Each row below holds a small network's activations on one input, seen along a few directions.
In each table, some parts of the input vary, and every possible input appears once, in random order.
Descriptions start from the smaller parts, as in this example, which fits no table here: one of 5 places around a ring, together with either a single point or one of 9 places along a line or (one of 2 separate values, together with one of 6 places along a line).
Shared parts are said once, and a part with two or three values counts as separate values.
(in the rows, 128 means zero)

Table:
row 1: [139 146 163 142  83 127  93 138  93 125 188]
row 2: [119 161 117 178 103 174  97 120 119  92 174]
row 3: [ 98  89 159  70 152 100 137 148 152 120 174]
row 4: [147 152 131 111 142 111 151 144  80 151 101]
row 5: [128 120 148 116 134  88  86 151 115 121 165]
row 6: [ 84 113 151 110 138  68 105 156 151 146 147]
row 7: [133 126 129 126  82 128 108 186  80 135 119]
row 8: [143 109 134 142  64  81 127  99 105  95 144]
row 9: [147 131 134 114 109  67 125  98 124 102 147]
row 10: [154 125 148 155  84 105 164 115  97 113 103]
row 11: [125 106 116 145 112 212  79 129 114 131  66]
row 12: [102  98 122  71 176 211 126 123 169 139  84]
row 13: [131  85  88 145 194 161 171  88 205 132 138]
row 14: [146 130 135 141  97 127 149 146  59 141  96]
row 15: [120 109  81 184 182 131 136  96 202 155 109]
row 16: [101 135 100 151 149 135 101 131 142  92 149]
row 17: [ 96 113 102 181 103 148 101 132 123  85 145]
row 18: [113 116 136  46 153 125 153 180 136 141 137]
row 19: [134 128 113 115 162 198  71 127 132 137  75]
row 20: [162 180 146 139  93 149 151 132  57 153 128]
row 21: [123 140 151 120 140  72 167 119 150 140  94]
row 22: [147 155 128 140 114 237  75 114 111 140 100]
row 23: [174 142  91 216 129 186 123  79 146 136 154]
row 24: [125 120 142  63 166 125 193 141 114 147 113]
row 25: [ 92 122 116 112 164 179  87 131 166 161  58]
row 26: [158 117  74 191 175 147 123  90 169 136 130]
row 27: [150 175 140 123  79 150 111 171  79 148 152]
row 28: [142 146 125  94 133 113 101 184  99 141 128]
row 29: [173 174 161 152  82 129 162 101  94 123 134]
row 30: [112 144 138 104 151  94 160 150 112 169  82]
row 31: [ 73 105 111 106 169 147 148 128 179  91 160]
row 32: [165 147 147 123 136  92 152 114 115 116 111]
row 33: [138 116 156  76 157 104 200 110 151 115 122]
row 34: [119  99 148 147  84 101  94 152  97 117 161]
row 35: [120 100 142  65 131  77 174  93 161 102 159]
row 36: [100 140 128  88 139  93 117 189 135 166 112]
row 37: [150  95  78 223 126 160 127  93 151 129 123]
row 38: [110 123 136 107 119  46 134 102 158 124 133]
row 39: [163 158 148 140  61 107 126  85 101 104 175]
row 40: [ 62 128 105 145 156 116 113 136 176 114 131]
- What is each input in this table made of? => one of 5 places along a line, together with either one of 3 separate values or one of 5 places around a ring
- The inputs of row 29 and row 10 match in every part but the place on the line of 5. If row 22 is changed in the same way as row 29 into row 10, which row does it become? => row 11
- The inputs of row 21 and row 33 match in every part but the place on the line of 5. If row 36 is changed in the same way as row 21 into row 33, which row does it become? => row 18
- List by row number the other rows that have the place on the line of 5 in common with row 5. => row 4, row 9, row 16, row 19, row 26, row 28, row 32
- Change only the choice among 3 separate values in row 15. List by row number the other rows that result. => row 25, row 40

Table:
row 41: [ 73 114 135  78 147 146 101 141 160 111 100]
row 42: [153 147 127 148 118 116 175 108 116  94 195]
row 43: [118 137 100 125 213 163 150 117 171 160  72]
row 44: [131 126  75 207 161 153 156  84 181 133 122]
row 45: [182 172 142 114  92 154 134 101 112 122 165]
row 46: [151 163 159 145  60  79  81 148  76 135 128]
row 47: [128 140  93 190 147 186  55 110 156 153 109]
row 48: [101 119  75 214 157 145 103 126 181 127 135]
row 49: [181 165 157 138  75  84 133 101  65 138 115]
row 50: [132 161 165  67 109  59 173 138  94 150  91]
row 51: [109 118 139  82 166 154 151 104 146 113  86]
row 52: [103  94 126 126 108 189  95 156 116 119 102]
row 53: [ 77 129  96 122 197 156  96 149 182 162  87]
row 54: [152 146 141 160  83  46 179 109  84 110 145]
row 55: [164 143  91 183 159 188 112  75 152 153  94]
row 56: [120 114 157 101 104  19 125 165 112 135 140]
row 57: [133  96 125 120 122 195 147 109 105 122  90]
row 58: [111 136 138 164  69  43 123 140  91 116 160]
row 59: [161 142 154 118  74 103 168 154  53 157  94]
row 60: [108  90  85 148 198 120 104 141 199 142 120]
row 61: [157 120 159 100 120  22 178 129 102 134 125]
row 62: [121 108 126 169 116 144 155  71 154  89 136]
row 63: [109 112  85 165 154 198  95 165 142 166  89]
row 64: [ 94 156 152  63 144 129 113 169 123 128 162]
row 65: [ 92  66 120 100 148 112 104 116 172 100 138]
row 66: [145 117  89 169 172 206 146 128 129 167  75]
row 67: [136 167 153  55 144 131 173 145 133 128 143]
row 68: [123 124 132 145  99 174  58 102 134 102 122]
row 69: [152 159 138 124  97 149  76 137 104 114 181]
row 70: [113 139 123 145  99 112 122 138 126  96 211]
row 71: [133 132 148 122  76  95 114 190  49 145 110]
row 72: [102 159 168  77 110  54 117 179  91 140 105]
row 73: [ 84  94 110 165 106 137 102 100 154  85 153]
row 74: [150 125 155  85 145  98 177 127 149 123 179]
row 75: [155 124 129 140 112 177 113  62 127 107 107]
row 76: [135 136 135 104 107 165 114 192  87 125 160]
row 77: [134  94  91 148 209 130 155  98 189 152 109]
row 78: [121 111 134  79 140  89 124 156 146 110 196]
row 79: [121  80 141 107 152 123 156  86 175 113 122]
row 80: [157 145 152 106 109 176 165 151  87 142 148]
- The inputs of row 80 and row 66 match in every part but one. If row 67 is changed in the same way as row 80 into row 66, which row does it become? => row 43
- The inputs of row 53 and row 72 match in every part but one. If row 44 is changed in the same way as row 53 into row 72, which row does it become? => row 54
- What is each input in this table made of? => one of 2 separate values, together with one of 4 places along a line, together with one of 5 places around a ring
- Change only the place on the ring of 5 in row 62. List by row number the other rows that result. => row 51, row 57, row 75, row 79
- Change only the place on the line of 4 in row 60. List by row number the other rows that result. => row 56, row 65, row 78
- Change only the place on the line of 4 in row 77. List by row number the other rows that result. => row 61, row 74, row 79

Table:
row 81: [160 138 101 186 123 166 111  90 136  97 121]
row 82: [123 118 101 165 149 150  97 127 151 101 163]
row 83: [122 130 172 116  48  66 134 171  54  96 185]
row 84: [123 106  96 156 169 121 168 100 157 136 130]
row 85: [ 94  87 109 116 177  96 143  96 184 115 131]
row 86: [117 110 185  51  82  27 173 148  85 103 153]
row 87: [108  97 138  78 169 128 114 157 146 136  87]
row 88: [128 104  97 164 157 116 164 103 186 145 121]
row 89: [ 90 137 107 144 135 155  77 173 120 138 105]
row 90: [107 123 115  61 157 129 138 125 163 119 116]
row 91: [ 97  93 106 122 162  89 140 102 216 119 119]
row 92: [137 115 125 117 161 153 139 161 119 157  86]
row 93: [114 100 119 104 183 110 135 112 182 104 130]
row 94: [112 130 113 125 165 140 138 158 119 166  74]
row 95: [115 144 113 123 121 174 102 138 132 125 153]
row 96: [147 169 161 124  74  52 106 164  68 128 188]
row 97: [155 153 103 146 101 187 114 100 114 119 111]
row 98: [ 99 115 101 175 137 138 108 111 155 115 164]
row 99: [163 143 188 137  20  88 147 122  34 107 154]
row 100: [158 130 130 146 101 195 101 112 101 145 111]
row 101: [140 121 116 144 173 137 160 112 153 131 132]
row 102: [135 135 125 120 164 151 173 116 145 131 129]
row 103: [106 106 107 187 130 135 103 112 181 130 160]
row 104: [134 144 114 101 147 157 164 126 135 147 119]
row 105: [140 134 187  94  72  53 198 156  57 128 154]
row 106: [139 120 108 201 119 156 119  68 133 122 130]
row 107: [182 194 173 141  46  67 115 122  50 134 148]
row 108: [118 115 122 139 135 169  77 173 116 134 120]
row 109: [103 126 148  78 166 127 150 112 174 113 130]
row 110: [121 123 112 121 120 176  89 159 124 132 142]
row 111: [145 118 111 209 108 152 115  72 163 132 122]
row 112: [ 82 119 124  83 169 114 114 157 150 141  72]
row 113: [113  97 132  63 159 136 125 140 151 139 112]
row 114: [139 154 178  58 108   7 138 147  97 132 154]
row 115: [128 144 126 169 116 175  89 126  96 152  74]
row 116: [161 180 175  94  90  36 165 153  76 155 151]
row 117: [155 147 128 165 116 184 124  88 123 111 125]
row 118: [154 135 120 158 109 183  90 135 101 130  78]
row 119: [115 143 121 139 134 166 112 131 145 104 159]
row 120: [140 123 114  99 146 159 151 147 127 154 107]
- What is each input in this table made of? => one of 4 places along a line, together with either one of 2 separate values or one of 8 places along a line
- The inputs of row 115 and row 112 match in every part but the place on the line of 4. If row 111 is changed in the same way as row 115 into row 112, which row does it become? => row 91
- The inputs of row 94 and row 89 match in every part but the place on the line of 4. If row 102 is changed in the same way as row 94 into row 89, which row does it become? => row 119
- Change only the choice among 2 separate values in row 99. List by row number the other rows that result. => row 107
